Each row below holds a small network's activations on one input, seen along a few directions.
Each table varies a few parts of the input and shows all the possible inputs, shuffled.
A made-up example of a description, with smaller parts first: one of 5 places around a ring, together with either a single point or (one of 2 separate values, together with one of 4 places along a line) or one of 11 places around a ring.
Shared parts are said once, and a part with two or three values counts as separate values.
(in the rows, 128 means zero)

Other details of the inputs vary at random and push rows far along two fixed directions, the same in every table; ignore that.

Rows:
row 1: [134 138 107  99 110 143 143  84 162 131 102]
row 2: [147 120  83 100 126 173 161 100 145 122 134]
row 3: [120 127 163 182 177  65 115 137  93 140 148]
row 4: [128 143 133 158 180 128 127 174  84 108 136]
row 5: [119 119 178 158 138 102 100 162 102 128 127]
row 6: [142 126 137 160 137  89 119  84 140 136 153]
row 7: [110 130 145 145 150 139 119 211  84 109 132]
row 8: [176 128 148 116 101 113 116 150 151 127 101]
row 9: [158 183 138 182 166  96 113 178 107 114 171]
row 10: [126 159 133 185 185 111 113 159  87 115 167]
row 11: [123 114 130 148 137  88 132  88 128 148 160]
row 12: [140 118  80 105 125 160 161  96 146 124 149]
row 13: [171 144 105  70  64 161 132 115 191 126  84]
row 14: [117 135 107 143 135 141 136 135 121 123 167]
row 15: [ 96 121 153  98 127 137 115 193  83 126  67]
row 16: [124 134 119 111 136 119 133 116 129 127 100]
row 17: [119  73 145  84  99 144 132 154 118 129  79]
row 18: [126 114  87  99 109 176 154 106 144 126 149]
row 19: [103 139 120 127 134 108 131 106 123 138 127]
row 20: [138 137  84 128 102 174 146  75 177 126 180]
row 21: [124 152  97 133 126 112 142  36 165 146 164]
row 22: [120 165 130 159 131 109 115  88 141 135 151]
row 23: [133  97 124 113  81 131 134  89 175 140 142]
row 24: [105 118 174  87 115 156 105 226  87 110  45]
row 25: [ 98 116 166  83 120 149 111 229  76 120  49]
row 26: [133 153 109 168 148 134 132 104 135 120 185]
row 27: [132  48 123  26  50 197 146 143 166 133  54]
row 28: [137 128 144 166 128  93 118  83 145 136 162]
row 29: [157 103 109 112 101 135 143  44 181 143 135]
row 30: [ 95 185 146 208 159  66  94 121 109 142 178]
row 31: [139 108 139 139 146  97 134 103 131 137 127]
row 32: [119 111 104 105 136 157 152 148 110 121 128]
row 33: [113 140 166 129 148 122 103 188  86 116  74]
Each input here is: one of 3 separate values, together with either a single point or one of 10 places around a ring.
Changing only the choice among 3 separate values turns row 5 into row 24. The same change can be made to row 27. Which row results?
> row 25
Change only the choice among 3 separate values in row 4. List by row number the other rows that result.
> row 1, row 29
Change only the choice among 3 separate values in row 33. List by row number the other rows that result.
> row 6, row 10

Rows:
row 34: [105 129 117 124 140 145 135 147 102 123 123]
row 35: [ 98 143 125 135 154 127 132 153 106 123 118]
row 36: [158 159 111 194 137  90 135  33 180 142 206]
row 37: [140 114 145 119 138 133 132 147 107 131 111]
row 38: [123 176  87 193 132 105 134  37 161 146 221]
row 39: [129 101 154 125 132 107 125 156 111 131 122]
row 40: [137 127 145 138 145 111 121 142 109 128 122]
row 41: [140 131 124 125 147 142 137 158 111 121 125]
row 42: [153 190  93 183 129  95 124  47 174 141 210]
row 43: [128 120 124 120 150 139 141 165 101 112 128]
row 44: [151 152 106 182 127  78 134  17 185 162 217]
row 45: [131 138 152 133 126 118 113 150 123 115 101]
row 46: [109 131 151 133 131 121 121 146 123 123 111]
row 47: [152  48  79  14  31 206 181  67 209 136  88]
row 48: [115 138 152 128 128 125 108 147 121 123  99]
row 49: [123 124 125 134 136 144 117 168 105 120 134]
row 50: [115 106 143 134 150 125 133 138  98 127 135]
row 51: [114 119 146 137 130 132 119 144 117 121 112]
row 52: [110 106 144 120 117 117 127 145 112 139 105]
row 53: [148  44  71  18  32 210 168  69 209 139  77]
row 54: [145  65  45  18  52 238 176  69 202 124  94]
row 55: [136  63  66  13  36 230 175  49 200 137  78]
row 56: [125 109 146 129 150 123 129 147  97 124 126]
row 57: [124 131 151 127 121  98 115 147 119 133 103]
row 58: [139 124 150 122 121 104 115 154 125 133  95]
row 59: [106 145 124 111 137 140 124 156 107 123 100]
row 60: [121 150 124 127 144 127 124 156 108 116 110]
row 61: [103 135 145 118 135 125 111 135 105 135 102]
row 62: [135 130 144 123 136 120 117 148 110 126  96]
row 63: [110 101 136 136 151 130 116 141  95 131 126]
row 64: [132 156 135 128 125 130 117 169 112 117 112]
row 65: [100 125 152 133 132 100 118 141 119 141 115]
row 66: [150 157 105 186 127  66 130  21 185 157 214]
row 67: [ 96 127 144 129 145 119 126 141 103 133 106]
row 68: [135 132 136 131 138 136 126 171 106 115 139]
row 69: [117 121 122 132 155 137 142 151 103 117 142]
row 70: [119 138 145 132 139 113 115 139 105 127 106]
row 71: [148 140 136 130 133 144 124 169 115 122 129]
row 72: [146 180  78 170 136 102 133  24 180 142 211]
row 73: [127 109 151 140 140 127 128 151 116 115 127]
row 74: [122 106 144 143 141 131 111 151 115 118 121]
row 75: [115 156 136 124 127 136 111 161 111 125 114]
row 76: [144 136 151 133 128 119 111 151 129 117 104]
row 77: [157 167 109 202 138  76 126  26 185 140 216]
row 78: [137 109 153 128 135 128 125 160 116 111 118]
row 79: [138 140 124 135 150 124 130 157 112 118 129]
row 80: [109 150 134 129 130 132 124 162 112 125 125]
row 81: [148 146 134 133 129 129 121 168 118 119 132]
row 82: [109 128 151 120 122 108 112 147 117 139  94]
row 83: [127 129 133 131 135 139 132 162 108 118 148]
Changing only one part turns row 56 into row 62. The same change can be made to row 43. Which row results?
> row 72
Changing only one part turns row 74 into row 51. The same change can be made to row 53. Which row results?
> row 52
What do these inputs look like to the network?
> one of 5 places around a ring, together with one of 10 places around a ring
Change only the place on the ring of 10 in row 38. List by row number the other rows that result.
> row 42, row 49, row 64, row 68, row 71, row 75, row 80, row 81, row 83

Rows:
row 84: [129 135 136 127 142 106 107 135 111 121 102]
row 85: [147 113 146 110 134 154 119 200  94 106  88]
row 86: [130 114 132 104 108 161 140 158 127 121 127]
row 87: [132 115 149 116 103 134 118 139 143 133 104]
row 88: [155 125  81 109  84 159 140  69 184 127 166]
row 89: [128 150 110 137 119 148 125 116 147 122 150]
row 90: [128 134 141 109 137 159 116 197 107 105  85]
row 91: [104 197 133 220 172  65  97 103 116 139 197]
row 92: [143 172 134 221 191  72 117 100 112 131 210]
row 93: [119 180 136 189 179  72 111 130  88 124 152]
row 94: [124 137 142 105 134 141 119 187  97 112  72]
row 95: [119  56 118  80 100 179 152 108 147 129 107]
row 96: [122 137 133 173 135  77 121 102 135 144 160]
row 97: [ 95  85 136 101 120 152 131 119 114 135  96]
row 98: [ 97 181 146 190 161  80 100 147  93 134 167]
row 99: [143 144 118 172 115 109 124  61 174 146 195]
row 100: [ 96 171 136 188 175  76 101 160  79 135 155]
row 101: [155 118  74 101  98 147 160  66 170 130 168]
row 102: [114 120 177 160 152  95 104 210  77 124 123]
row 103: [133 124 115  94 137 155 150 151 124 117 108]
row 104: [113 123 144 104  97 145 120 140 135 131  96]
row 105: [108 151 147 146 183  92 114 192  66 124 108]
row 106: [113  95 115 140 139 153 141 101 121 129 161]
row 107: [103 150 158 160 161 123 104 210  80 117 126]
row 108: [100 162 155 184 164  56 105 136  90 140 160]
row 109: [139 115  87  66  99 177 163 114 157 127 117]
row 110: [101 167 145 186 174  94 111 169  87 123 170]
row 111: [142  99 141  99 144 149 131 205  81 112  89]
row 112: [151 104  95  95  98 126 150  58 178 138 128]
row 113: [132 151 106 126 134 127 142  82 138 136 140]
row 114: [125 145  99 133 126 136 144 106 145 134 165]
row 115: [144 112 144 110 115 134 138 127 139 126  91]
row 116: [152 112 125 110 133 156 140 146 114 118 114]
row 117: [137 134 107 146 128 128 139 110 139 137 176]
row 118: [136 129 174 163 162  95 104 197  83 115 112]
row 119: [106  63 106  51 101 217 157 150 127 112  69]
row 120: [138 140 124 111 131 158 138 148 132 113 110]
row 121: [137 147 110 134 150 139 145 102 133 123 148]
row 122: [156  70 131  45  90 186 156 153 141 114  57]
row 123: [129  75 136  47  62 178 145 155 151 126  56]
row 124: [122 112 157 119  97 136 125 146 136 131 101]
row 125: [162  92 114  76  95 166 146 112 164 121  99]
row 126: [116 141 168 144 177  86 105 170  76 128 103]
row 127: [118 151 170 152 160  89  99 174  84 121 103]
row 128: [133 113 163 113 122 130 107 184 115 116  69]
row 129: [145 122 119 138 128 106 138  98 142 146 167]
row 130: [139 131 117 111 135 157 138 146 127 111 104]
row 131: [131 181  98 173 128 111 120  47 167 140 182]
row 132: [125  99 107  39  87 187 152 158 133 121  54]
row 133: [112 124 162 103 117 132 105 185 105 118  74]
row 134: [ 90 122 101 143 138 133 138  75 124 141 154]
row 135: [130 150 129 136 117 121 109  90 151 132 132]
row 136: [104  89 134 139 127 126 137  85 132 140 136]
row 137: [152 157 107 172 126 128 129  63 168 134 193]
row 138: [ 92 156 158 151 158 101 106 197  71 128 121]
row 139: [148 101  83 104  84 136 142  75 180 135 152]
row 140: [156 136  91 139  98 113 142  14 208 144 167]
row 141: [122 124  94  92  78 136 135  61 180 138 135]
row 142: [133 142  80 124 102 108 149   8 194 151 176]
row 143: [135 131 172 165 155 102  93 195  89 116 115]
row 144: [129 155 109 157 140  86 136  39 159 152 177]
row 145: [123 100 163 102 131 116 126 194  94 123  72]
row 146: [142 106 147 102 123 136 142 126 134 133  92]
row 147: [135 146 120 181 117 101 126  62 173 149 206]
row 148: [142 108 142 127 148 112 127 161 106 127 117]
row 149: [142 102  99  81  77 184 139 125 163 120 120]
What do these inputs look like to the network?
> one of 6 places around a ring, together with either a single point or one of 10 places around a ring
Changing only the place on the ring of 6 turns row 129 into row 145. The same change can be made to row 148. Which row results?
> row 112
Change only the place on the ring of 10 in row 104. List by row number the other rows that result.
> row 84, row 108, row 126, row 127, row 133, row 135, row 141, row 142, row 144
List by row number the other rows that have the place on the ring of 6 in common with row 92.
> row 85, row 86, row 88, row 101, row 106, row 111, row 116, row 117, row 137, row 149
Change only the place on the ring of 10 in row 114. List by row number the other rows that result.
> row 89, row 90, row 103, row 107, row 109, row 110, row 120, row 121, row 130
